Each row below holds a small network's activations on one input, seen along a few directions.
Each table varies a few parts of the input and shows all the possible inputs, shuffled.
Descriptions start from the smaller parts, as in this example, which fits no table here: one of 5 places around a ring, together with either a single point or one of 9 places around a ring or (one of 2 separate values, together with one of 6 places along a line).
Shared parts are said once, and a part with two or three values counts as separate values.
In the rows, 128 means zero.

Other details of the inputs vary at random and push rows far along two fixed directions, the same in every table; ignore that.

Rows:
row 1: [186 129 113 119 163 129 145 138 158 127  95 103]
row 2: [145 126 142  66 133 149 139 121 118 113 149 166]
row 3: [143 121 158  71 139 140 135 122 110 104 144 161]
row 4: [133 130 113 151 103 139 130 121 166 127  59  87]
row 5: [143 124 114 147 138 127 128 140 156 147 116 108]
row 6: [149 120 144  67 137 146 147 117 120 111 147 155]
row 7: [ 83 133 135 115 118 130 127 121  90 130 152 170]
row 8: [132 142 121 134 129 107 143 142 123 129 110  80]
row 9: [184 115 117 119 155 141 136 142 170 133 104  98]
row 10: [148 134 108 148 143 125 140 128 140 142 110 105]
row 11: [166 112 138  88 138 140 139  97 126 116 151 181]
row 12: [163 105 141  90 142 137 124 106 128 105 149 183]
row 13: [ 95 137 138 107 109 127 127 117  90 124 161 174]
row 14: [132 141 127 124 123 127 141 152 137 128 122  94]
row 15: [ 84 123 136 131  88 136 106  89 109 116 106 189]
row 16: [131 112 139  87 107 158 128  92 152 109 100 183]
row 17: [149 140 119 147 128 122 135 137 156 138 125 112]
row 18: [188 128 118 121 151 121 146 126 150 123 108 102]
row 19: [117 134 118 129 132 120 133 154 142 145 114  88]
row 20: [ 82 115 144 118 111 134 116 130 104 121 161 163]
row 21: [113 128 138 135 115 126 114 113 104 125 159 190]
row 22: [138 132 133 126 138 120 130 144 126 119 114  80]
row 23: [167 138 124  92 143 129 156 149 159 127 111  88]
row 24: [ 90 119 141 105 123 128 113 127  91 126 148 176]
row 25: [181 114 121 125 148 135 140 132 166 120 118  98]
row 26: [ 80 144 110 176 113 111 119 151 113 155 116  73]
row 27: [164 108 150  98 148 143 119 112 130 105 145 168]
row 28: [167 107 129  89 150 145 127 103 132 118 141 170]
row 29: [156 107 150  91 153 150 112 118 126 117 137 184]
row 30: [ 89 139 111 209 102 100 116 136 135 148 138  93]
row 31: [157 121 152 101 140 143 124 116 124 112 145 182]
row 32: [189 133 111 116 149 130 147 124 152 133 109 104]
row 33: [ 81 121 138 118 114 134 113 120  96 124 161 164]
row 34: [108 122 142 134 111 128 126 110 123 128 170 187]
row 35: [106 108 140 136 117 137 108 116 121 121 166 184]
row 36: [ 84 149 109 183 115  95 114 152 111 145 110  62]
row 37: [162 119 122  92 152 139 144 155 152 129 104  89]
row 38: [ 97 120 135 122  90 152 113  85 121 116 109 182]
row 39: [153 114 129  77 118 159 129  83 139 108  90 174]
row 40: [178 128 117 117 158 136 149 138 177 133 108 106]
row 41: [183 126 130 113 167 139 137 135 155 121 102 114]
row 42: [114 122 140 135 114 134 123 102 110 126 167 181]
row 43: [187 117 111 107 159 135 138 123 152 135 104 112]
row 44: [106 151 110 211 103 109 122 149 137 153 124  78]
row 45: [ 87 139 108 208 107 102 111 141 136 154 131  94]
row 46: [ 87 148 105 177 114 101 121 143 111 150 114  61]
row 47: [133 131 113 119 140 121 135 141 125 143 106  88]
row 48: [150 116 136  97 147 154 135 110 134 120 145 183]
row 49: [ 88 145 113 174 108 106 123 140 114 138 130  74]
row 50: [ 79 120 142 114 113 129 116 127 110 126 164 167]
row 51: [ 65 134 134 200  88 112 112 122 105 141 166 150]
row 52: [171 133 119  92 145 123 159 129 138 124 109  84]
row 53: [ 75 148 125 187 114  99 108 152 105 143 116  69]
row 54: [186 120 112 117 162 128 132 136 155 132  96 102]
row 55: [131 135 130 123 124 123 145 144 136 127 125  91]
row 56: [164 119 128  92 144 135 147 142 152 112 119  91]
row 57: [102 137 103 199 116 114 113 138 125 158 119  91]
row 58: [ 63 132 123 196  98 103  90 121  92 139 157 157]
row 59: [126 140 126 125 123 117 147 143 138 132 126  94]
row 60: [ 76 127 144 121 113 137 126 136 104 126 157 170]
row 61: [156 117 154 102 141 139 127 109 124 110 148 177]
row 62: [ 76 164 127 192 104  98 116 156 102 144 119  74]
row 63: [151 106 137 105 135 145 128 103 130 112 156 172]
row 64: [170 132 135  85 165 139 146 149 143 116  97  96]
row 65: [115 126 137 134 113 137 119 110 112 129 165 185]
row 66: [151 124 126 150 146 122 116 135 140 131 111  98]
row 67: [ 35 156 133 184  84  97 105 135  72 139 158 147]
row 68: [ 91 124 137 116 110 124 122 112  90 121 161 159]
row 69: [125 142 121 126 139 117 138 148 124 129 107  99]
row 70: [ 88 129 140 109 120 139 129 124  99 124 156 173]
row 71: [173 125 131  90 164 134 136 153 143 126  90  80]
row 72: [110 112 135 134 122 137 108 105 114 127 162 180]
row 73: [ 72 155 113 179 112 105 131 158 128 153 121  79]
row 74: [150 128 111 150 132 117 128 119 137 132 124 103]
row 75: [138 132 116 162 135 128 136 144 153 138 115 100]
row 76: [131 134 123 124 134 112 130 138 125 121 119  92]
row 77: [ 87 121 146 109 110 128 123 123 110 120 170 169]
row 78: [177 126 123 110 134 148 131 115 165 113  45  92]
Description of these inputs: one of 6 places along a line, together with either a single point or (one of 2 separate values, together with one of 6 places around a ring).
Q: Changing only the place on the line of 6 turns row 75 into row 41. The same change can be made to row 14. Which row results?
A: row 62
Q: Changing only the place on the line of 6 turns row 15 into row 38. The same change can be made to row 24. Which row results?
A: row 26
Q: Which other rows does row 61 become when the place on the line of 6 takes its other values? List them by row number.
A: row 11, row 18, row 34, row 42, row 51
Q: Which other rows does row 7 become when the place on the line of 6 takes its other values? List them by row number.
A: row 60, row 64, row 69, row 70, row 73
Q: Which other rows does row 46 become when the choice among 2 separate values takes its other values? List them by row number.
A: row 28
Q: Which other rows does row 72 become when the place on the ring of 6 takes its other values? List them by row number.
A: row 42, row 48, row 57, row 63, row 65
Q: Which other rows does row 61 become when the choice among 2 separate values takes its other values? List them by row number.
A: row 3
Q: Which other rows does row 21 become when the place on the ring of 6 takes its other values? List them by row number.
A: row 1, row 12, row 18, row 54, row 58

Rows:
row 79: [157 130 121 100 140 132 147 124 144 122 107 114]
row 80: [110 140 118 177 123 115 124 144 135 146 123 101]
row 81: [153 128 132  94 142 140 149 137 139 121 117 104]
row 82: [117 133 115 181 122 113 116 138 130 140 115  99]
row 83: [135 138 115 129 124 119 138 131 137 132 106  99]
row 84: [131 139 128 129 134 126 129 138 128 127 109  96]
row 85: [154 128 121  98 134 135 146 134 153 128 106 113]
row 86: [ 83 133 133 155 107 123 121 126 112 138 165 165]
row 87: [137 132 127 145 128 130 128 126 140 127 103 107]
row 88: [141 114 139  88 131 139 134 121 140 115 145 161]
row 89: [ 87 123 132 158 100 124 104 109 110 133 152 161]
row 90: [142 113 137  95 135 146 127 109 131 116 119 168]
row 91: [130 118 140  76 137 145 141 124 120 119 135 154]
row 92: [113 132 118 180 121 114 116 133 127 139 119 106]
row 93: [165 131 128 103 143 133 137 127 134 117 107 109]
row 94: [155 121 129  92 144 132 143 143 141 123 123 100]
row 95: [108 141 116 167 111 104 125 134 126 137 127  91]
row 96: [173 128 126 108 155 127 138 129 136 125 119 116]
row 97: [140 129 118 127 138 123 139 151 133 134 125  85]
row 98: [ 45 123 149 129  89 135 111 105  88 125 178 224]
row 99: [109 132 123 177 117 112 115 129 129 139 114 102]
row 100: [132 117 139  73 133 143 141 127 119 120 135 154]
row 101: [156 121 137  95 141 136 141 118 130 117 149 161]
row 102: [ 78 129 140 143 111 117 102 128  94 129 153 151]
row 103: [149 127 111 148 133 128 126 128 144 135 116 105]
row 104: [155 115 134 106 140 146 129 107 135 124 144 169]
row 105: [157 129 126 104 136 139 148 132 155 119 112 112]
row 106: [146 129 124 151 138 124 128 131 140 136 114 112]
row 107: [119 123 131 121 122 132 127 128 128 126 153 156]
row 108: [158 129 126 103 133 138 147 135 155 121 113 109]
row 109: [174 129 125 109 154 128 137 132 136 126 119 114]
row 110: [143 113 136  90 139 144 136 119 136 114 152 170]
row 111: [107 139 109 170 106 119 119 127 130 147 106 102]
row 112: [109 139 122 178 109 118 118 134 128 136 105  98]
row 113: [136 128 119 143 138 127 130 139 146 131 118 108]
row 114: [135 116 137  89 135 147 132 117 136 117 124 166]
row 115: [166 125 124 113 137 144 137 113 151 122 107 115]
row 116: [168 127 128 103 156 131 134 142 138 127 119 109]
row 117: [110 140 117 177 120 115 122 146 135 146 124 102]
row 118: [146 111 136  97 140 145 127 126 136 116 141 167]
row 119: [ 88 130 132 153 116 116 110 120  91 128 156 159]
row 120: [152 119 136  93 138 141 137 127 140 123 150 163]
row 121: [108 118 141 109 126 131 130 128 112 123 153 145]
row 122: [153 109 134  98 134 145 127 104 137 117 136 161]
row 123: [106 140 118 167 113 106 126 131 125 137 128  96]
row 124: [172 118 117 117 147 139 135 120 152 125 116 118]
row 125: [144 141 121 133 123 121 139 134 140 126 111  91]
row 126: [116 146 116 173 115 105 130 138 123 145 133  99]
row 127: [137 130 118 140 126 126 128 131 139 134  92 106]
row 128: [ 59 112 159 142  91 130  90 100  82 121 179 229]
row 129: [149 120 143  90 152 140 129 125 122 120 143 156]
row 130: [ 59 120 148 139  97 124 108 104  78 120 196 223]
row 131: [101 147 124 161 116 115 118 144 115 136 113  87]
row 132: [119 137 120 182 122 113 120 136 130 145 117 104]
row 133: [ 76 133 140 153 101 130 113 121 110 127 145 162]
row 134: [ 96 145 120 156 118 113 118 140 114 142 109  94]
row 135: [ 83 128 127 153 100 130 112 104 107 138 138 163]
row 136: [156 124 121 102 142 140 139 134 155 125  96 113]
row 137: [160 128 121  98 145 130 137 127 132 122 100 115]
row 138: [136 132 123 133 146 122 127 141 129 131 120  98]
row 139: [ 96 144 117 155 117 113 118 143 114 141 107  92]
row 140: [ 93 128 129 165 106 126 108 114 109 141 157 168]
row 141: [105 141 121 161 121 113 131 150 117 148 137  92]
row 142: [133 131 122 134 129 122 135 136 149 132 122 101]
row 143: [140 113 140  85 145 141 139 129 121 118 152 154]
row 144: [141 120 136  85 140 138 132 110 116 115 125 162]
row 145: [155 127 132  93 139 139 148 141 137 121 117 100]
row 146: [148 115 140  89 140 133 126 114 119 112 138 158]
row 147: [146 115 141  90 142 133 128 112 120 111 138 158]
row 148: [150 117 133  93 136 136 135 120 127 112 149 162]
row 149: [132 131 126 129 140 120 126 138 130 129 115  96]
row 150: [ 81 137 137 149  97 122 121 116 102 124 152 157]
row 151: [150 116 135  94 146 136 128 119 116 112 142 162]
row 152: [101 142 122 172 110 119 122 139 134 138 112  95]
row 153: [141 113 142  94 138 143 127 118 139 114 137 163]
row 154: [108 142 121 161 123 112 131 151 119 148 136  87]
row 155: [111 140 114 175 106 122 119 125 131 140 113  96]
row 156: [103 135 118 171 115 113 117 142 136 139 119  95]
row 157: [164 130 129 103 145 133 138 124 134 116 107 111]
row 158: [140 132 119 133 142 121 125 145 128 132 118  93]
Q: Changing only one part turns row 124 into row 113. The same change can be made to row 115. Which row results?
A: row 133
Q: Changing only one part turns row 122 into row 153. The same change can be made to row 111. Which row results?
A: row 136
Q: Changing only one part turns row 82 into row 148. The same change can be made to row 128. Which row results?
A: row 95
Q: What do these inputs look like to the network?
A: one of 2 separate values, together with one of 5 places along a line, together with one of 8 places along a line
Q: Which other rows does row 153 become when the choice among 2 separate values takes its other values? List them by row number.
A: row 156
Q: Which other rows does row 125 become when the choice among 2 separate values takes its other values? List them by row number.
A: row 150
Q: Which other rows does row 120 become when the place on the line of 5 takes its other values? List them by row number.
A: row 85, row 88, row 107, row 108
